Each row below holds a small network's activations on one input, seen along a few directions.
In each table, some parts of the input vary, and every possible input appears once, in random order.
Descriptions start from the smaller parts, as in this example, which fits no table here: one of 5 places around a ring, together with either a single point or one of 9 places along a line or (one of 2 separate values, together with one of 6 places along a line).
Shared parts are said once, and a part with two or three values counts as separate values.

Other details of the inputs shift rows strongly along two fixed directions, in all tables alike. That doesn't count.

Table:
x1: [  7 -10  -7   6 -33  12 -17  18 -35 -10   0  17  -7]
x2: [ 16 -24  16  11 -33  32   5  -1 -44 -13  17  -5  14]
x3: [-17  29 -54 -32 -15 -12  13   8  17  -5 -11 -72 -23]
x4: [  1  -5   8 -18 -30  28  30  -2 -35  -3  27 -60   3]
x5: [-25  26 -36 -25   7 -17 -18   4  26   8 -16 -16 -12]
x6: [  1 -16   6   9 -15   4 -17   5 -28  -2   1  16  -1]
x7: [-14  20 -40 -26 -31   7  23 -11   6 -11  -4 -78 -12]
x8: [-21  19  -7 -16  12  -6  -3 -11  23   8  -1 -26  12]
x9: [-33   8  20 -15  69 -31   1  13  29  11   2 -22 -17]
x10: [-14  22   3 -16  10   3   7 -19  13  11   7 -33  15]
x11: [-16  18 -40 -14   4  -9  -5   3  19  -6 -20 -27 -20]
x12: [ 10   2 -13 -14 -23  -9  24   2   3  -6  -2 -24  -6]
x13: [ -3  -6  30   8  11   7   1   4 -17   1  18   3  10]
x14: [-19  27 -55 -31 -41   9  15   5   3  -4  -2 -66 -14]
x15: [ -5  -3   9  -8   6  -8   9  12  -6  -4   8 -38  -3]
x16: [-25  26 -40 -27 -23   0  17  -2  14  -3   6 -66  -8]
x17: [-16   2   9 -24 -11   1   1   5  -9   8   9 -37   5]
x18: [-12 -14  23  29  55 -30 -46  21  11  -1  -3  78  -6]
x19: [-29   1 -14 -22  20 -20  -4  20  11   1   8 -26 -25]
x20: [-29  11  -9 -34 -13  -1  24  16  -1   4  18 -75  -8]
x21: [ 26 -26  41  28 -28  35  -2 -13 -57  -2  14  24  26]
x22: [  0  13   2   3 -13  22  19 -18  -7  -3  16 -29  20]
x23: [ -5  13 -11  -2   8  -4  12  -7  15  -6   1 -39   7]
x24: [ -7 -18   6  23  56 -25 -51  28   7  -2 -11  82 -18]
x25: [ 13  -9  42  29  71 -30  -6   0  27   6  -4  70  11]
x26: [-32   5  -2 -11  57 -44 -49  30  28  15 -18  43 -24]
x27: [ 13 -16  -1  12 -17   7 -21  13 -32 -15 -14  24 -12]
x28: [  6 -13  15   5 -21   5 -25   2 -28  -3   0  23   6]
x29: [ 45 -34  28  45 -35  21 -23  -1 -58 -25   1  52  16]
x30: [  7   1  13  19   2  19   1 -24 -11   3   6   9  24]
x31: [ -5   4   6 -20  12  -1  35  -4  14   8  15 -24   1]
x32: [ 14  -5 -24  18 -16  18 -19  -4 -14 -15  -8  30   1]
x33: [-22  13  -9  15  81 -50 -32   8  55   1 -16  33 -12]
x34: [  8 -12  -2  -4 -42  16   6   2 -37 -16   1 -30  -7]
x35: [-21   2 -24 -22  -9 -10 -11  22  -9   7  -7 -20 -24]
x36: [-25  16 -33 -46 -21 -15  33   4  20  14   0 -61 -19]
x37: [ 20 -11  22   3 -28  15   7 -14 -14   3   1  25  27]
x38: [ 18  -9  24   6 -17  17  23 -17 -18   8   8  13  21]
x39: [-13  12 -47 -46 -28  -4  30  14  11   3  -2 -51 -27]
x40: [ -6   9 -36  -3 -21   7 -11  -3  -4   0 -13  -6  -5]
x41: [-14  -6   5 -13 -13   6   8   5 -17   7   9 -36   2]
x42: [ 16 -11   2  24 -14  29   0 -18 -16 -14   8  12  24]
x43: [-17   3 -12  -5  60 -45 -17  21  47   6 -28  48 -27]
x44: [ 24 -17  44  15 -28  31  -8 -13 -51  -1  14  20  29]
x45: [ -2   3 -30 -23 -33  -1  13   7  -4   7 -12 -10 -13]
x46: [ 56   2  13  53 -41  53 -20 -24  -8   8   4  19 -10]
x47: [ 67 -10  27  44 -52  48  -3 -17 -13  13   5  35 -12]
x48: [-26   9 -13  -6  67 -51 -23  29  55  13 -19  59 -24]
x49: [-22   2   3  -1  75 -53 -14  13  57   7 -20  46 -21]
x50: [  4 -16  32  27  63 -27 -14   2  31   2 -15  75   7]
x51: [-17  17 -45 -29 -31  10  23  -7   5  -8   9 -74 -10]
x52: [  8  -8  -1 -11 -21  14  31  -5  -4  -2  11 -17   9]
x53: [ 44 -10  26  42 -23  35   6 -28 -38 -19   7  18  36]
x54: [-19  16   2 -35   9 -11  33  10   2   5  17 -89 -13]
x55: [  3   8 -11   0 -28  10 -13 -17  -7  -5  -4  -1  14]
x56: [ 27 -18  -5   5 -48  23  17  -8 -27 -13   6  14   8]
x57: [-32  25 -44 -33 -15  -6  15  -6  19   7  -1 -71 -13]
x58: [ 12  -6   8   0 -31  15  26  -4 -10  -3  10  -1  18]
x59: [-24   5   0  -2  60 -46 -13  17  51  11  -7  48 -14]
x60: [  3   8 -27 -20 -10 -18  14  15  12  -1 -13 -15 -19]
x61: [  0  -2  31  39  78 -15 -24 -14  27  -1 -10  62  13]
x62: [-28  -6  23   5  80 -38 -22  19  33   5  -8  23 -12]
x63: [ 25 -12  30  14  -2  13  23 -16 -12  -4   1  20  16]
x64: [ 28 -12  13  39 -36  39  -4 -21 -33 -18   8  30  38]
x65: [-22  17  -7 -11  37  -4  14 -10  27   6  13 -34   1]
x66: [ 26  -9  -4   0 -46  14  -8  -2 -24  -2 -14  41   8]
x67: [-24   2  -4   2  77 -56 -41  37  35   5 -19  39 -32]
x68: [ -3   5   1 -15  15 -20  26   5  24   3   0 -24  -1]
x69: [ 65 -21  44  62 -40  52 -33  -7 -35   7   9  50 -12]
x70: [-19   7  26   2  73 -35   3   7  46  17   5  41   2]
x71: [  8  -6   5  24  -8  19  -7 -19 -11  -2   0  17  26]
x72: [ 43 -25  24  27 -49  24 -14 -18 -38  -9  -6  73  30]
x73: [ 34 -26  23  24 -42  30  11 -17 -35  -3   2  40  31]
x74: [  5  -1   3  18   7  10  -1 -16   3 -11  -6   2  15]
x75: [-21  25  -2 -53  -7  -8  42  -7  21  22  11 -69   0]
Each input here is: one of 3 separate values, together with either a single point or (one of 4 places along a line, together with one of 6 places along a line).
- The inputs of x34 and x49 match in every part but the choice among 3 separate values. If x62 is changed in the same way as x34 into x49, which row does it become? => x50
- The inputs of x35 and x45 match in every part but the choice among 3 separate values. If x20 is changed in the same way as x35 into x45, which row does it become? => x58
- Change only the place on the line of 6 in x10. List by row number the other rows that result. => x22, x30, x53, x61, x65
- Change only the place on the line of 4 in x25. List by row number the other rows that result. => x12, x60, x68
- Change only the place on the line of 4 in x71. List by row number the other rows that result. => x30, x40, x57

Table:
x76: [ -33   18   -9  -49   11  -24   37   18   14    5   14 -105  -20]
x77: [-24   0  30  -8  69 -37  -5  27  38  23  11  14 -21]
x78: [ -8   0  18  11  65 -26  -9   9  42  20  -4  41 -17]
x79: [-27  23 -12  10  69 -23 -25  -2  53   9  -5  14  -9]
x80: [ 16  -9  -6 -10 -56  31  37 -16 -39 -12   7 -23  25]
x81: [ 30  -2  -8  41 -37  41 -12 -28 -18 -14   1  26  24]
x82: [-14   7   4   2  61 -32  -3   6  36   3 -12   4 -11]
x83: [-31  41 -34 -53  -7 -12  26  -6  36  19  -2 -89 -15]
x84: [ 16  -8  10  32 -11  33 -10 -17 -26  -9   6  15  19]
x85: [ 15 -27  48  52  27  14 -38  -1 -30  -9  14  69  26]
x86: [ 18 -20  14 -12 -72  35  38  -6 -65 -16  23 -31  31]
x87: [ -7   6 -33 -36 -64   7  -5  14 -31  -1  -8 -49 -21]
x88: [ 39 -19  31  32 -39  36 -10 -24 -46  -5  -3  41  31]
x89: [ -8  17 -16   7  47 -32  -7  -2  55   1 -18  13 -10]
x90: [-49  25 -62 -50 -14 -14  -4  28  11   2  -1 -89 -45]
x91: [-24  -1  40   1  67 -37 -27  15  22  19   2  31   1]
x92: [ 24  11 -24 -10 -65  31  35 -16   0   4   6 -41  -5]
x93: [ 15   9  -4  11 -22  11  -7 -21   7   4 -10  16  14]
x94: [-25   0 -16 -14  45 -43 -32  42  35  15 -15  32 -49]
x95: [ 32 -35  -8  18 -68  26 -19   9 -68 -27 -11  62  14]
x96: [ 12  -2  -7   4 -15   9  12 -15  -5  -8  -3  24  22]
x97: [ 25 -29  50  39  28   4 -19   2  -8   4   6  82   6]
x98: [ -5   9 -24  -9  -3  -8  16 -10  25  -1  -7   7  11]
x99: [-34  21 -56 -55 -15 -29  10  33  13  -4 -12 -88 -49]
x100: [-11 -10  25  27  53  -5 -29   0   6   0   8  36   7]
x101: [ 31   7 -17  -1 -62  33  31 -21 -26 -18   0 -47  10]
x102: [ 19 -27  23  11 -27  22  13 -10 -42 -15  10  29  32]
x103: [-12  16  -1  -2  60 -30  -6   7  60  21  -6  25 -23]
x104: [ -1   3   7 -28 -48  22  24 -10 -29   4  12 -64   8]
x105: [ 22 -24  36  34  21   0 -12  -4 -18 -14  -2  45  14]
- The inputs of x91 and x76 match in every part but one. If x83 is changed in the same way as x91 into x76, which row does it become? => x101
- What do these inputs look like to the network? => one of 5 separate values, together with either a single point or one of 5 places along a line
- Change only the place on the line of 5 in x100. List by row number the other rows that result. => x79, x81, x84, x85
- Change only the choice among 5 separate values in x95. List by row number the other rows that result. => x87, x90, x94, x99
- Start at x86 and move only the place on the line of 5, one step at a time. The first step leads to x102. Which rows follow, in order? => x80, x96, x98

Table:
x106: [ -6  -2  -6 -20 -21  -2  10  11 -21  -4   0 -26  -2]
x107: [  5   7 -20 -10 -32  11  14 -10  -3  -2  -8 -30  -1]
x108: [-39  17  -3 -52   5 -16  40  10  13  12  20 -94  -5]
x109: [-33  23   9 -18  70 -39  10   9  60  22   7 -25 -12]
x110: [  4 -19  33  25  51 -16 -21   6   8  -1  -2  64   3]
x111: [ -9 -11  32  10  57 -27 -21  10   9   2  -2  52   6]
x112: [-11   9 -11   9 -14  24 -27  -1 -27  -9  10 -53  -8]
x113: [ 38 -10  10  16 -58  42  16 -29 -37 -13   4  -4  24]
x114: [ 36 -12  22  22 -54  44  21 -33 -35  -8  11  -6  34]
x115: [-16  -9  -2   1  33 -35 -36  26   9   0 -13  51 -14]
x116: [ 38  -9 -15  13 -78  33  -2  -3 -42 -16  -3   9   3]
x117: [-10 -11   8  10  46 -27 -19  17  16   3 -10  43 -12]
x118: [  3 -20   2  21  20 -18 -36  19   1  -6 -13  69 -13]
x119: [  3 -11  15  23  39 -13 -28   7   7   6 -12  69  -2]
x120: [  0   3   3  13  36 -22 -17   9  22   5 -11  38  -8]
x121: [-27  33 -34 -43   1  -6  37  -7  32   7   7 -85 -10]
x122: [-42  18 -31 -31  45 -43 -18  28  48  18 -13  -4 -39]
x123: [ 15  -5  27  26  35  -8 -16  -3  11   2  -2  53   7]
x124: [ 10   1 -26  13 -19   7 -17  -3   0 -10 -12  31   2]
x125: [-33  23  -9 -47   4  -6  41   2  23  20  18 -91 -11]
x126: [ 34  -8  15  26 -47  45  21 -32 -34 -12  15   0  39]
x127: [ 26 -10  13   3 -47  36  17 -14 -40  -5  10  -9  14]
x128: [-34  15  -7 -46   6 -11  43   8  21  12  20 -94 -13]
x129: [ 36  -7 -12  20 -62  42  10 -22 -40 -18  -2   7  23]
x130: [ 12  -5 -15  14 -18   2 -22  -3   1  -6 -17  36  -3]
- What do these inputs look like to the network? => either a single point or (one of 4 places along a line, together with one of 6 places along a line)
- Change only the place on the line of 6 in x115. List by row number the other rows that result. => x116, x118, x122, x124, x130
